Each row has a name. After each piece below comes the name of the row it's from. Each question is about the rows just above it.

Vog: [128 150 157 152 150  96  92 147 107 154 108 104 122 148 108 133 162 147
 148 142 159 152 157 113 160]
kot: [ 78 120 111 109 137 149 129 144 190 111 157  77 153 111 147  87 139 148
 109 140 130 109 118 170 111]
lurut: [167  70 107 106  73 167 177  89 152 106 146 172  71 107 152 160  78  75
 142  78  80 103 106 156 102]
Kates: [ 71 107 152 159 163 100 106 172 126 110 132 120 173  93 111  99 167 184
  86 176 166 106  68  99 112]
bitup: [163 119 113 105 108 176 183  94 135 105 144 186 119 103 156 162 111 109
 115 107 103 116  89 139  95]
nor: [110 111 167 170 121 123 115 112 152 156 147  91 116 162 122 133 130 115
 181 128 126 163 175 135 164]
Where do [146 172] appear?  lurut
[147  87] is in which row?  kot
The row with [ 71 107 152 160] is  lurut
which: [147 107]  Vog
The row with [159 163] is  Kates
Where do [175 135] appear?  nor

gafom: [125 161 146 145 136 146 141 147 149 121 143 150 149 126]
bimu: [100 107  99 129 186 101 109 120 120 159 177 116 125 106]
lik: [113 130 188 122  87 155 158 138 113 108 117 158 111 153]
zap: [141 142 130 156 141 145 118 122 136 139 101 107 131 127]
niv: [116 149 132 142 152 133 132 141 142 130 156 141 144 118]
which: [ 87 155 158]  lik
which: [141 142 130 156 141 144]  niv
Where do [107 131 127] appear?  zap

vagu: [144 106 106 134 165 105 141 135 118 142 147 131 114 123 153 140 103 100
 118 135 148 165 143]
kad: [114 112 125 123 119  99 166 139 142 105 140 134 154 130 138 141 129 140
 105 114 120 145 133]
muko: [131 120 156 138  76 112 138 127 111 145 100 148 121 155 145 143 118  93
 113 132 148 157 142]
Sipa: [159 119 137 116 166 123 150 133 132 112 157 142 130 100 155 129 105  92
 129 129 136 151 107]
Voza: [139 142 105 140 134 156 130 138 141 143 132 115 114 128 146 134  91  93
 116 155  96 141 119]
Kivaf: [ 96 146  93 112 139 136 108 147 119 143 132 115 114 128 146 134  91  93
 116 155  96 141 119]
ner: [155 124 114 116 147 126 123 114 110 126 129 124 110 131 144 106 114 120
 123 147 120 148 135]
sus: [114 112 125 123 119  99 166 139 142 105 140 134 154 130 138 141 129 140
 105 114 128 141 119]
tofin: [ 96 146  93 112 139 136 108 147 134 143 132 115 114 128 146 134  91  93
 116 153 135 139 148]
Which row holds [ 96 146  93 112 139 136 108 147 119 143 132 115 114 128 146 134  91  93
 116 155  96 141 119]?  Kivaf
which: [114 112 125 123 119  99 166 139 142 105 140 134 154 130 138 141 129 140
 105 114 120 145 133]  kad
which: [119 143]  Kivaf
which: [114 112 125 123 119  99 166 139 142 105 140 134 154 130 138 141 129 140
 105 114 128 141 119]  sus
which: [123 114 110 126 129 124 110 131]  ner
Where do [119 137 116] appear?  Sipa

Dup: [129 128 127 128 129 128 128 130 129 129 130 130 127 129 129 130 129 131
 128 125 130 127 128 129 127 129 130 127]
muzer: [129 129 130 129 132 128 125 130 127 128 129 127 127 128 128 129 128 129
 128 126 129 128 128 129 127 129 130 128]
Zon: [117 112 139 125 105 138 117 121 130 125 117 108 141 125 106 124 123 114
 136 172  96 114  76 128 134 129 125 117]
zubu: [115 141 145 122 119 139 116 125 131 127 121 110 141 126 108 126 124 118
 136 169  99 112  74 129 133 131 125 115]
tusu: [116 142 147 122 118 137 117 122 130 125 117 109 139 125 105 125 123 116
 135 171  97 114  77 129 133 130 126 118]
which: [129 129 130 129 131 128 125 130 127 128 129 127]  Dup
which: [171  97 114  77 129 133 130 126 118]  tusu
which: [117 109 139 125 105]  tusu

Maru: [ 83 136 148 150 140  98  84 167 142 150 129  70 145 149 111  98 144 149
 137 146 142 147 158 122 158 147 119]
Nede: [151  91 162 164  90 125 125 114 122 156 123 130  84 164 124 155  94  84
 173  91  96 158 177 126 159 116 126]
libu: [ 97 160 134 135 172 117 110 128 136 131 133  91 163 131 120 105 172 164
 129 170 170 133 135 154 106 128 131]
Bidi: [133 139 150 151 133 102 103 142 101 150 110 121 163 105 120 131 134 130
 142 130 137 150 154 106 154 104 108]
which: [163 131 120 105]  libu
Where do [ 84 164] appear?  Nede
Where do [106 154] appear?  Bidi

Pusu: [101 141 132 146 105 138 115 133 184]
panob: [ 96 120  76 118 149 108  94 131  98]
zipof: [131 132 109 177 145 139 127 157  92]
gedeb: [113  73 167  99  76 151  99 123 188]
puf: [141 127 174 162 123 129 154 128 133]
pige: [132 110 122 107 151 114 122 131  93]
punim: [123 109 133 118 145 118 181  94 123]
luv: [130 174 144 138  76 165 132 150 130]
Mudif: [164 110 128 129 118 118 163 124  89]
Rut: [116  99  76  73 167  95 120  88 137]
Where do [138  76 165] appear?  luv
The row with [ 99 123] is  gedeb
which: [105 138 115]  Pusu
The row with [132 146 105 138 115] is  Pusu
The row with [ 99  76  73 167] is  Rut

tamu: [157 146 152 144 162 144]
Bisap: [154 147 144 152 159 164]
dutuv: [157 146 152 175 162 145]
dudos: [152 151 152 137 159 146]
Nera: [152 156 144 152 142 150]
safa: [147 144 149 148 155 166]
which: [149 148]  safa
The row with [157 146 152 144 162 144] is  tamu
[152 144 162] is in which row?  tamu
Where do [152 151 152 137 159] appear?  dudos
which: [154 147 144 152 159 164]  Bisap
[152 159] is in which row?  Bisap
which: [147 144 152 159 164]  Bisap

mubub: [141 142 134 154 109 139 138  92 155 157 116  84 159 128 105 101 152  92
 171 113 136 132 136 125]
zan: [168 107  94 151  98 139  91 172 106  96 123 143 144 114 126 141 152  78
 132  87 145 117 136 142]
nomer: [141 142 134 154 109 139 138  92 155 157 129  84 159 128 105 101 152  92
 171 113 136 132 136 125]
rino: [141 142 134 154 109 139 138  92 155 157 129  84 159 128 105 101 152  92
 103 104 132 106 115 127]
sodiz: [123 123  82 154 129 142 139 130 109 132 159 125 147 137 134 123 131 123
 117 145 120 116 135 129]
mene: [ 94 119 141 124 154 127 112 141 117 113 142 106 140 129 124 126 142 161
 126 131 120 114 164 168]
which: [141 142 134 154 109 139 138  92 155 157 116  84 159 128 105 101 152  92
 171 113 136 132 136 125]  mubub
which: [141 142 134 154 109 139 138  92 155 157 129  84 159 128 105 101 152  92
 103 104 132 106 115 127]  rino
which: [141 142 134 154 109 139 138  92 155 157 129  84 159 128 105 101 152  92
 171 113 136 132 136 125]  nomer

Dadif: [156 127 155 133 122 128 132 108 149 121 120 109 131 167 130]
zepam: [156 117 126 150 102  99 154 117 126 118 128 130  69 115 157]
vep: [153 105 100 132 105 134 114 160  97 141 131 132 139 133 153]
fivu: [149 102  99 150 128 149 121 108 122 132 126 140 131 107 125]
talov: [153 121 167 132 129 124  68 143 146 111 124 122 126 189 161]
Which row holds [133 122 128]?  Dadif
The row with [122 128 132 108 149 121] is  Dadif
which: [150 102  99]  zepam
which: [122 132 126 140]  fivu
Where do [102  99 150] appear?  fivu

Refo: [139 137 114 131 124 136 135 126 130 144 127 146 127 141 153 145 117 139
 130 131 117 128 139 141 160 121 145 115 100 130 110 107 138 140 141 100
 128 128 137 121 114 137 122 148 106 115 130 134  99 138 125 119 116 118
 134 108 142]
sos: [117 115 145 128 143  98 120 147 138  85 130 112 125  97 112  92 154 129
 119 125 133 108  92 113  83 135  97 146 154 143 154 166 120 123 103 175
 123 113  98 150 141  86 135 107 158 147 132 107 140 120 147 133 152 128
  94 140 104]
fur: [119 115 132 131 140  92 121 141 127 144 146 130 126 127 124  91 157 139
 126 121 135 117 100 138  83 121 106 147 142 147 155 161 116 139 109 168
 126 106 109 119 131 105 150 147 112 145 151 114 162 105 136 136 163 103
 111 113 127]
bop: [137 129 126 129 143 147 120  98 138  90 107 143 116 127 150 101 142 135
 118 137 108 117 102 110 119 147 138 132 111 149 135 147 146 135 135 151
 123 106 123 145 117 115 133 141 130 132 142 117 100 127 140 119 155 108
 115 109 137]
pagil: [117 115 145 128 143  98 120 147 138  85 130 112 125  97 112  92 154 129
 119 125 133 108  92 113  83 135  97 146 154 143 154 166 120 123 103 175
 123 113 100 136 139  92 147 123 139 148 147 109 158 109 142 135 161 115
 100 130 112]
Where do [114 137 122 148 106 115 130] appear?  Refo
Where do [117 115 145 128 143  98 120 147 138  85 130 112 125  97 112  92 154 129
 119 125 133 108  92 113  83 135  97 146 154 143 154 166 120 123 103 175
 123 113  98 150 141  86 135 107 158 147 132 107 140 120 147 133 152 128
  94 140 104] appear?  sos
Where do [126 130 144 127 146 127 141] appear?  Refo
which: [150 141  86]  sos
which: [ 98 150 141  86 135 107 158 147 132]  sos
Where do [109 142 135 161 115 100 130] appear?  pagil

ruva: [ 79  91  98 145 149  98 143 155 128 146  99 151 126 144 154 102 152 103
 153  97 138 103 123 105 124 122 125 143 127 118 104]
satib: [104  83 180  91  91 104  75  97 180 150 104  84 180  91  85 109 118  91
  86 103  78  91 179  91 180 179 150 105 135 129 136]
Kimov: [ 90  92 104  88  91 104  75  97 180 150 104  84 180  91  85 109 118  91
  86 103  78  91 179  91 180 179 179  88 166  79  91]
Where do [104  83 180  91  91 104  75  97 180 150 104  84 180  91  85 109 118  91
  86 103  78  91 179  91 180 179 150 105 135 129 136] appear?  satib
Which row holds [ 90  92 104  88  91 104  75  97 180 150 104  84 180  91  85 109 118  91
  86 103  78  91 179  91 180 179 179  88 166  79  91]?  Kimov

Gapu: [126 107 107 106 170]
duka: [106 171 113 161 177]
gebe: [168  86 122 103 128]
muf: [129 106  96 113 159]
mus: [ 99 138 104 128 190]
Lata: [121 137 156 160  98]
which: [ 99 138 104 128]  mus
Which row holds [106  96 113 159]?  muf
The row with [106 171 113] is  duka
which: [106 170]  Gapu

Zal: [130 182 117  77]
Gik: [188 125  85 120]
pem: [182 170  78  88]
Ronon: [ 89 116 160  91]
vev: [139  91 126 190]
gegu: [ 85 132  85 152]
sudop: [182 130 117 154]
which: [182 130 117]  sudop
which: [170  78]  pem

sipab: [141 111 113 121 126 132 127 132 128 134 124 126 136 126]
ker: [134 120 123 126 128 125 137 131 127 139 132 121 117 126]
dozu: [135 124 132 137 123 132 138 124 125 137 141 132  97 130]
Pum: [140 101 116 106 124 111 127 120 153 160 143 128 120 127]
Tomi: [146  92 104 128 120 107 120 117 150 157 153 113 128 128]
mivar: [146 100  98  89 141 108 154 128 133 163 128 128 122 130]
tev: [129 123 127 128 126 123 128 124 134 136 132 126 127 125]
taf: [148 102 103 124 133 110 146 135 125 158 132  99 119 120]
Mem: [128  94 115  96 127 104 139 128 155 185 145 128 101 134]
Roki: [133 116 128 121 131 118 133 134 131 139 128 113 136 122]
bobo: [130 119 117  98 130 133 138 152 135 128 128 129 120 133]
which: [128 124 134 136 132 126 127]  tev
Which row holds [135 128]?  bobo

vugu: [152 146 120 146 162 183 157 183]
tob: [147 152 102 152 157 188 158 177]
Nuz: [146 120 152 143 107 124 127 187]
which: [152 143 107 124]  Nuz
Which row holds [152 146 120]?  vugu
The row with [143 107 124 127 187] is  Nuz

nibe: [104 106 104  96 142 115 108 106 141 107 133 106 106  95 111 101 106 136
 115]
litum: [156 129 156 153 120 122 125 156 116 130 127 128 129 151 121 152  89 176
 110]
lidab: [106  97 103 141  96 108 115 107 106 142 177  96  95  84 105  89  94 177
 113]
giz: [156 129 156 153 120 122 125 156 116 130 127 128 129 151 121 152 129 127
 115]
Bos: [108 100 110 109 161 102 102 113 162 101 103 102 101 103 106 109 101 105
 106]
gosup: [108 100 110 109 161 102 102 113 162 101 103 102 101 103 106 109 101 157
 106]
which: [109 101 157 106]  gosup
[ 96 142 115 108 106 141 107] is in which row?  nibe

losev: [149 145 126 121 120 119 131 141 147 127 125 125 120 124 142 139 123 137
 163  96 137 121 149 127 125 131 136 128 148 134 139 120 106 143 120]
Bor: [152 151 113 120 118 117 127 132 149 143 132 155 129  93 130 114 111 150
 152  96 143 113 151 112 122 155 133 135 146 147 143 140  88 123 107]
fis: [152 143 116 125 118  83 123 147 137 140 135 141 133 100 117 142 109 148
 150 121 133 135 156 144 119 127 119 151 155 140 140 135  80 118 108]
nen: [131 130 126 128 127 124 128 128 130 130 128 131 129 124 128 127 126 131
 132 124 129 126 130 126 127 132 128 129 130 130 131 130 123 128 125]
Zib: [146 136 122 126 123 103 126 144 135 139 163 137 124 127 142 125 120 125
 123 122 131 133 147 143 123 121 123 142 149 133 136 128  99 127 118]
sut: [160 156 123 116 116 116 133 144 161 131 124 130 115 117 152 135 121 144
 177  74 145 113 158 118 124 141 142 125 156 140 144 120  95 149 114]
vofer: [155 151 124 118 118 117 133 143 155 129 125 128 116 119 147 137 121 142
 172  82 142 116 154 121 125 137 141 126 153 137 142 121 100 147 117]
sogir: [150 143 127 123 122 115 130 146 144 128 127 121 121 126 139 147 123 138
 163 101 135 128 151 136 124 123 131 132 153 132 137 119 103 142 120]
which: [155 151 124 118 118 117 133 143 155 129 125 128 116 119 147 137 121 142
 172  82 142 116 154 121 125 137 141 126 153 137 142 121 100 147 117]  vofer
which: [127 125 125 120 124 142 139 123 137 163]  losev
Which row holds [119 131 141 147 127 125 125 120 124 142]?  losev

rere: [141 119  82 103 123 181 149 116  96 140 120 111 120  97 130  93 149 149
 125 147 146 128 177 117 176 142 116 170 145 117]
voto: [123 100 133 115 128 136 119 143 111 158 140 171 124 120 152 126 136 167
 156  95 131 106 156 122 119 117 135 117 138  75]
Ran: [ 80 140 109  88 103 146 125 109 158 110 133 114  86 137 119 111 147 102
 111 168 106 185 106 136 109  90 134 135 111 145]
namo: [156 134 106 123 163 182 177 138  82 116 112  67 120 122 105 123 100 133
 115 128 136 118 143 111 158 140 128 143 148 154]
lin: [156 104 106 123 163 182 177 138  82 116 112  67 120 122 126 123 100 133
 115 128 136 118 143 111 159 140 128 143 148 154]
The row with [115 128 136 119 143 111 158 140 171 124 120 152] is  voto
which: [156 104 106 123 163 182 177 138  82 116 112  67 120 122 126 123 100 133
 115 128 136 118 143 111 159 140 128 143 148 154]  lin
which: [156 134 106 123 163 182 177 138  82 116 112  67 120 122 105 123 100 133
 115 128 136 118 143 111 158 140 128 143 148 154]  namo
which: [109  88 103 146 125 109 158 110]  Ran
which: [123 100 133 115 128 136 118 143 111 158 140]  namo
which: [109 158]  Ran

Denup: [138 120 133 130 130]
Fen: [ 73 150 172 137  85]
Gop: [138  85 138 121 133]
which: [138 120 133]  Denup
Which row holds [ 73 150 172 137]?  Fen
Where do [137  85] appear?  Fen
Where do [138 121 133] appear?  Gop

mufe: [102 142  70 153]
gigid: [ 94 137 115  90]
kova: [ 81 112 104 156]
ler: [112 144  66 135]
Ret: [ 70 142 102 141]
guv: [102 142  70 147]
Topog: [126 110 113 132]
The row with [102 142  70 147] is  guv
which: [112 104 156]  kova
which: [115  90]  gigid
The row with [ 70 147] is  guv

Mas: [126  98 108 144 114 140]
Duvud: [126  92 114 161 162 106]
Gof: [126  96 109 142 112 137]
pagem: [142  97 164 106 162 161]
tas: [130  87 120 125 137 112]
ful: [134 112 124 147 143 175]
which: [112 137]  Gof
[106 162 161] is in which row?  pagem
which: [130  87 120]  tas
Which row holds [ 96 109]?  Gof
Where do [126  92 114 161] appear?  Duvud

Zag: [114 133 142 138 112 112 121 132 166  96 128 166  92 103 106 127 121 130
 147 110 154 139 117 102  87 118 135  85 133  97  91  97]
sofe: [136 112 112 121 132 100 109 105 139 106 128 166  92 103 106 127 121 130
 147 110 154 139 117 152  87 118 135  85 133  97  91  97]
rovi: [132 161 114 133 142 138 112 112 121 132 166  94 150 143 112 128 116 185
 100 123 123  87 172 137 138 123 142 116 119 140 157 100]
zoso: [140 122 120 142 107 108 124  98 133 119 125 136  98  89 123 134 127  97
 170 122 148 164 114  88  95 129 122  99 133 105  79 121]
Where do [114 133 142 138 112 112 121 132 166  94] appear?  rovi
Which row holds [114 133 142 138 112 112 121 132 166  96 128 166  92 103 106 127 121 130
 147 110 154 139 117 102  87 118 135  85 133  97  91  97]?  Zag
which: [ 87 172 137 138 123 142 116 119 140 157 100]  rovi
which: [136 112 112 121 132 100 109 105 139 106 128 166  92 103 106 127 121 130
 147 110 154 139 117 152  87 118 135  85 133  97  91  97]  sofe

